Each row below holds a small network's activations on one input, seen along a few directions.
In each table, some parts of the input vary, and every possible input appears once, in random order.
A made-up example of a description, with smaller parts first: one of 5 places around a ring, together with either a single point or one of 9 places around a ring or (one of 3 separate values, together with one of 4 places along a line).
Shared parts are said once, and a part with two or three values counts as separate values.
(in the rows, 128 means zero)

Other details of the inputs vary at random and push rows far along two fixed directions, the same in every table; ignore that.

Rows:
r1: [146 164 124 180 153 145 106 185 164 122 124  54 114 152 151 154]
r2: [ 80 125 159 149 160 163 103 155 208 120 106  87 114 111 123 109]
r3: [161 179 130 196 143 142 114 189 156 134  96  60 110 145 118 145]
r4: [150 151 137 150 148 151  99 148 151 140 142  74 134 140 130 173]
r5: [130 114 123 110 110 121 146  91  94 117 143 169 114 115 121 120]
r6: [ 60  95 206 124 169 165 126  97 223 120 110 123 109  67 112 117]
r7: [138 151 127 176 154 148  89 185 165 138 129  41 132 163 143 176]
r8: [163 163 142 186 140 145 145 149 160 140  93  87 104 124 122 148]
r9: [ 94  84 157  70 115 119 157  35 111 123 131 226 122  73 106  93]
r10: [193 161  80 107 101 105 124 112  43 142 154 146 153 174 145 151]
r11: [176 177 140 201 127 125 154 183 141 137  84  81 100 132 141 153]
r12: [ 89 129  81  79  81 118 143 105 121 115 158 129 213 108 101  91]
r13: [ 87  87 159  77  99 103 181  59 110 134 112 245 116  64 105  94]
r14: [207 159  81 112  89 102 145 133  36 147 126 176 151 149 125 140]
r15: [ 93  81 151  48 133 139 122  59 117 126 151 194 150  88 110  97]
r16: [ 88 132 161 171 154 150 137 145 192 110  97  85  93 111 136 117]
r17: [165 138  90 117  98  74 148 134  46 130 138 162 131 176 156 129]
r18: [130 135 123 161 151 142 105 178 149 126 140  59 127 159 147 162]
r19: [117 101 106  99 115 120 130 109  93 125 139 162 134 140 116 103]
r20: [123 128 118 154 145 143  98 176 162 136 125  78 124 149 128 129]
r21: [134 171 134 171 142 135 119 178 153 133  97  81 120 147 130 126]
r22: [138 146 123 172 158 138 105 189 156 119 125  49 125 173 160 166]
r23: [117 105 130  82 124 127 119  91 107 122 168 158 134 112 128 131]
r24: [197 144  93  97 111 112 131 114  52 141 169 149 155 153 144 157]
r25: [139 117 114 100 112 131 129  97  94 126 139 164 130 123 106 114]
r26: [205 154  82 118 110 123 119 137  68 145 147 142 153 157 125 141]
r27: [112 112 122  89 113 122 117  96 108 130 149 175 144 120 134 124]
r28: [138 119 123 108 110 123 138  86  97 131 142 169 125 118 112 130]
r29: [177 137  85 117 103  95 128 121  59 132 139 147 142 180 147 145]
r30: [186 140  79  76 114 126  94 112  51 143 181 141 170 163 127 153]
r31: [ 76 120 161 171 147 136 131 170 191 127  87  92 100 118 112 100]
r32: [136 156 131 157 156 151 100 172 158 124 130  50 131 151 158 163]
r33: [140 163 131 150 154 151  94 159 152 135 136  65 144 156 145 169]
r34: [132 142 118 168 153 141  96 192 173 130 105  56 121 161 142 135]
r35: [ 62  93 193 153 143 153 173 106 205 106  81 142  78  57 113  94]
r36: [ 49  87 185 140 152 159 134 117 214 102 116 131  84  67 112 105]
r37: [ 61  91 187 145 151 156 156 119 214 110  98 137  85  60 116  99]
r38: [133 136 116 145 153 148  87 177 148 136 136  58 143 164 133 148]
r39: [164 158 129 166 156 154 102 160 158 133 118  79 126 136 123 140]
r40: [185 166  88 110  98  89 134 124  44 148 146 157 150 168 144 148]
r41: [136 144 123 170 142 135 117 169 152 125  99  76 117 165 134 120]
r42: [145 130 130 107 115 114 141 105  88 131 118 182 135 117 111 112]
r43: [169 161 134 175 148 144 115 159 149 127 123  76 113 136 142 151]
r44: [ 68  80 135  56 114 128 141  59 109 113 134 216 133  94 113  72]
r45: [135 115 135  89 117 131 132  90 108 141 143 168 147 108 123 138]
r46: [186 163  83 107  95  84 140 128  33 137 151 159 143 170 154 139]
r47: [136 150 129 190 134 115 140 185 138 134 112  76 101 155 142 137]
r48: [149 147 118 187 139 122 131 174 138 116 108  69 107 171 151 141]
r49: [162 156 143 157 158 150 110 152 151 132 131  64 126 137 144 160]
r50: [114 109 116  99 111  95 141 123  93 127 117 176 133 144 127  98]
r51: [ 99  98 162  84 109 104 160  60 108 128 120 222 122  76 110  99]
r52: [149 149 122 183 135 133 120 166 143 137 115  67 114 160 134 150]
r53: [ 64  59 135  68 113 113 134  76 120 124 155 206 130  97 115 100]
r54: [124 132 126 176 142 134 134 164 153 124 114  74 100 144 139 132]
r55: [ 58  53 136  67 117 105 147  78 119 103 146 216 119 102 134  88]
r56: [107 127 173 174 149 157 134 143 207 129  94 101 101  89 115 131]
r57: [ 53  84 204 129 156 158 135  91 222 117 104 149  96  52 104  98]
r58: [159 129  83  85 123 113  93 135  74 135 156 129 168 181 148 142]
r59: [162 117  76  99 105  98 120 131  58 135 173 147 140 163 149 141]
r60: [ 97 133  76  93  86 106 161 108 115 108 167 124 199 110 117 108]
r61: [193 146 100 115 110 109 143  95  53 130 148 160 133 144 139 135]
r62: [175 164 124 175 145 150 116 156 142 133  99  78 120 138 121 140]
r63: [130 139 133 155 147 136  97 167 158 130 121  67 135 163 151 163]
r64: [177 132  81 109 107  96 111 133  67 136 156 145 151 180 150 151]
r65: [ 53  97 206 145 148 137 167 104 202 106  81 157  79  51 113  88]
r66: [ 74  70 146  60 113 124 137  51 122 121 160 226 126  76 101 100]
r67: [ 31  89 192 150 148 121 157 128 211 115  77 140  87  88 116  91]
r68: [190 145  89 111 102 121 141 111  58 139 130 168 144 141 118 129]
r69: [157 164  47  94  69  99 143 119  69 132 178 112 229 150 120 141]
r70: [194 156  85 114  90  89 141 122  34 137 152 164 133 155 138 147]
r71: [200 146  82  83 110 125 113 116  49 149 161 150 172 158 132 150]
r72: [ 52  68 142  26 126 136 117  57 122 117 155 209 155  90 120  84]
r73: [162 180 141 202 137 134 124 179 159 142  99  63 103 139 125 163]
r74: [ 28  83 188 141 139 126 154 120 207 124  88 140  86  74 111  87]
r75: [ 37  76 185 119 154 169 123 107 223 109 111 142  95  60  94  84]
Each input here is: one of 3 separate values, together with either a single point or (one of 4 places along a line, together with one of 6 places along a line).
Question: The inputs of r33 and r72 match in every part but the choice among 3 separate values. If r66 is changed in the same way as r33 into r72, which row does it become?
Answer: r75
Question: Change only the place on the line of 6 in r51. List by row number the other rows that result.
Answer: r13, r40, r67, r73, r74
Question: Change only the place on the line of 4 in r54. List by row number the other rows that result.
Answer: r18, r47, r59
Question: Change only the place on the line of 4 in r26. List by row number the other rows that result.
Answer: r14, r68, r71

Rows:
r76: [ 38  81 209 110 152 165 146  70 223 116 108 159 109  34  90 104]
r77: [ 38  92 179 148 141 131 158 131 197 112  75 143  91  92 113  76]
r78: [ 36  58 121  25  86  98 169  44 103 112 164 239 170  75 105  71]
r79: [119 112 112  66 112 126 124  75 104 122 167 168 176 110 123 119]
r80: [158 184 122 237 143 142 130 221 177 128  76  15 103 162 136 145]
r81: [ 54  51 139  11 116 124 123  38  97 114 164 244 153  89 112  79]
r82: [ 60 108 154 164 152 133 125 169 203 112 114  73 107 127 138 120]
r83: [211 150  89 106 114 130 106 112  55 151 163 144 150 157 126 162]
r84: [181 163  74 122  82  87 157 125  46 138 138 142 160 158 136 135]
r85: [121 103 106  97  94  84 157 101  69 122 138 191 120 144 146 109]
r86: [151 132 125  90  97 108 162  74  76 133 137 204 135  96 115 120]
r87: [ 37  78 186 118 167 157 115 110 210 104 127 117 104  88 130 107]
r88: [227 162  91 112 121 122  93 131  51 159 156 132 151 179 139 171]
r89: [106 134 181 186 159 162 144 148 205 119  77 101  78  88 108 118]
r90: [179 187 154 226 165 156 115 208 181 143  70  41  86 148 136 159]
r91: [237 170  84 132 126 116  92 141  48 154 167 108 136 190 157 197]
r92: [207 160  64 106 113 125  89 135  58 138 176 107 174 180 141 155]
r93: [ 92 117 193 180 164 147 142 144 204 118  83 113  61  89 132 125]
r94: [124 161 127 204 157 145 101 224 197 129  94  12 125 167 139 146]
r95: [184 157  51 118  95 102 113 158  55 138 166 109 171 186 138 142]
Question: What is each input in this table made of?
Answer: one of 4 places along a line, together with one of 5 places around a ring
Question: The inputs of r91 and r93 match in every part but the place on the ring of 5. If r88 is changed in the same way as r91 into r93, which row does it become?
Answer: r90
Question: A walk changes only the place on the line of 4. It starts at r82 and steps to r94. List the rest of the walk in order.
Answer: r95, r78

Rows:
r96: [181 194 132 168 153 164 102 175 161 144 115  56 142 135 127 165]
r97: [176 149  72 121 125 118 101 161  79 129 154  88 160 198 160 151]
r98: [152 130  95  88 102 133 132  83  88 131 153 152 174 120 106 128]
r99: [119 116  87  73 103  97 118 122  73 130 151 162 168 161 130 113]
r100: [183 188 115 186 150 171 104 169 161 141 122  25 143 152 117 166]
r101: [193 179  72 140 103 130 121 133  88 139 150  82 182 155 114 151]
r102: [101 140 170 179 139 132 158 145 191 120  81 101  93  96 120 131]
r103: [220 162 111 162 129 116 117 151  70 149 117 123 108 177 148 157]
r104: [ 82 100 149 138 160 152 104 145 183 107 116  86 118 134 143 121]
r105: [198 183 143 159 165 168  88 165 151 152 125  69 136 138 130 171]
r106: [215 173 107 151 115 106 125 140  68 146 129 123 120 160 145 176]
r107: [150 106 121  86 120 119 114 104  83 141 175 163 135 135 136 154]
r108: [158 128 103 114 106 110 150 111  68 119 134 182 111 124 126 112]
r109: [127 107 100  70 117 107 102 113  70 131 158 172 154 159 134 123]
r110: [101 148 159 152 141 154 130 141 198 127 103  94 146  82 105 115]
r111: [ 88 120 160 160 154 153 127 160 201 127 122  78 110 107 128 141]
r112: [122 120  91  78 101 106 130  95  79 111 181 155 167 142 147 132]
r113: [ 98 148 166 190 135 126 164 153 196 125  83  89  97  96 115 119]
r114: [ 77  66 156  90 134 138 107  94 148 126 136 175 113 101 114 106]
r115: [ 85  86 154  96 133 134 132 102 143 129 154 159 120  99 122 128]
r116: [127 110  83  90 103 108 126 115  90 131 153 167 155 144 117 116]
r117: [ 69  78 157  85 145 134 103 111 142 124 132 163 122 119 122 104]
r118: [103  98 161 100 148 168 115  69 159 127 137 151 129  85  99 119]
r119: [ 44  90 129  87 116 108 134 115 142 114 128 159 150 113 111  80]
r120: [225 170 118 158 125 114 117 144  79 150 128 115 113 163 146 181]
r121: [ 93 136 155 187 133 126 163 156 175 123  72 106  99 109 119 100]
r122: [115 114 101  77 116 110 112 125  85 131 149 159 156 157 130 115]
r123: [150 127 107 111  93  96 159 108  62 131 117 189 129 139 130 110]
r124: [ 70 112 126 148 141 133 128 159 183 104 115  80 143 133 136 104]
r125: [ 71  78 134  90 122 130 124 102 145 123 134 170 126 104 109  98]
r126: [111  97 162 127 141 138 143 103 141 115 116 178  74  88 116 100]
r127: [ 99 137 147 189 132 134 161 162 186 110  83  95  85  93 111  92]
r128: [150 126 116 113 106 104 150 109  71 135 116 182 117 136 133 114]
r129: [188 138  83 121 142 124  86 151  78 133 160  96 149 197 162 158]
r130: [ 94 108 155 161 153 156  99 159 200 124 107  86 105 120 118 126]
r131: [181 188 126 205 129 119 142 186 138 142  84  59 109 166 145 159]
r132: [172 191 120 211 126 113 150 189 143 141  85  56 116 165 140 151]
r133: [131 117  90  90  89  94 143 112  77 139 172 157 167 131 128 130]
r134: [ 71  89 149  86 138 137 124  87 146 110 161 150 127 104 139 117]
r135: [ 59  86 150 104 126 128 149 110 161 120 138 152 130  86 117 113]
r136: [ 93 102 141 119 114 123 170 106 131 105 110 183  98  85 110  83]
r137: [120 118 100  77 114 114 123  94  86 116 180 154 153 136 148 134]
r138: [112 148 163 143 149 161 125 141 197 124 104  99 140  87 111 126]
r139: [165 123 110 109 107 113 143 104  63 126 141 192 106 123 129 114]
r140: [ 61  84 123 101 109 117 138 107 152 123 131 161 140 100 103  82]
r141: [ 93 106 164 115 122 118 164  89 137 123 111 184 101  84 117 114]
r142: [179 171 143 195 145 129 130 169 137 145  92  82  98 156 149 164]
r143: [212 172  91 123 120 147  99 125  82 146 153  89 157 157 122 168]
r144: [119 106  87  85 112 109 124 119  86 115 153 144 166 161 146 116]
r145: [115 144 178 152 167 177 107 137 201 130 105  98 123  88 115 138]
r146: [210 165 100 160 121 112 125 152  63 145 116 125 116 172 149 152]
r147: [ 90 103 163 114 123 116 166  91 134 125 101 187  99  99 123 104]
r148: [117 127 193 178 162 142 135 138 189 132  81 111  71 114 130 133]
r149: [ 91 114 162 139 165 155 103 127 188 116 142  87 108 119 145 140]
r150: [115 126  91  91  99 101 134 106  90 118 175 136 169 137 145 122]
Question: The inputs of r147 and r142 match in every part but one. If r122 is changed in the same way as r147 into r142, which row does it become?
Answer: r109
Question: What is each input in this table made of?
Answer: one of 5 places along a line, together with either one of 2 separate values or one of 4 places along a line or one of 5 places around a ring
Question: Change only the choice among 2 separate values in r110. List by row number the other rows that result.
Answer: r101
Question: Which other rows agree with r138 in the place on the line of 5? List them by row number.
Answer: r98, r99, r102, r112, r116, r123, r131, r135, r136, r144
Question: A walk changes only the place on the line of 4. It starts at r141 and steps to r147. List the rest of the walk in order.
Answer: r128, r108
Question: Change only the choice among 2 separate values in r105. List by row number the other rows that result.
Answer: r118
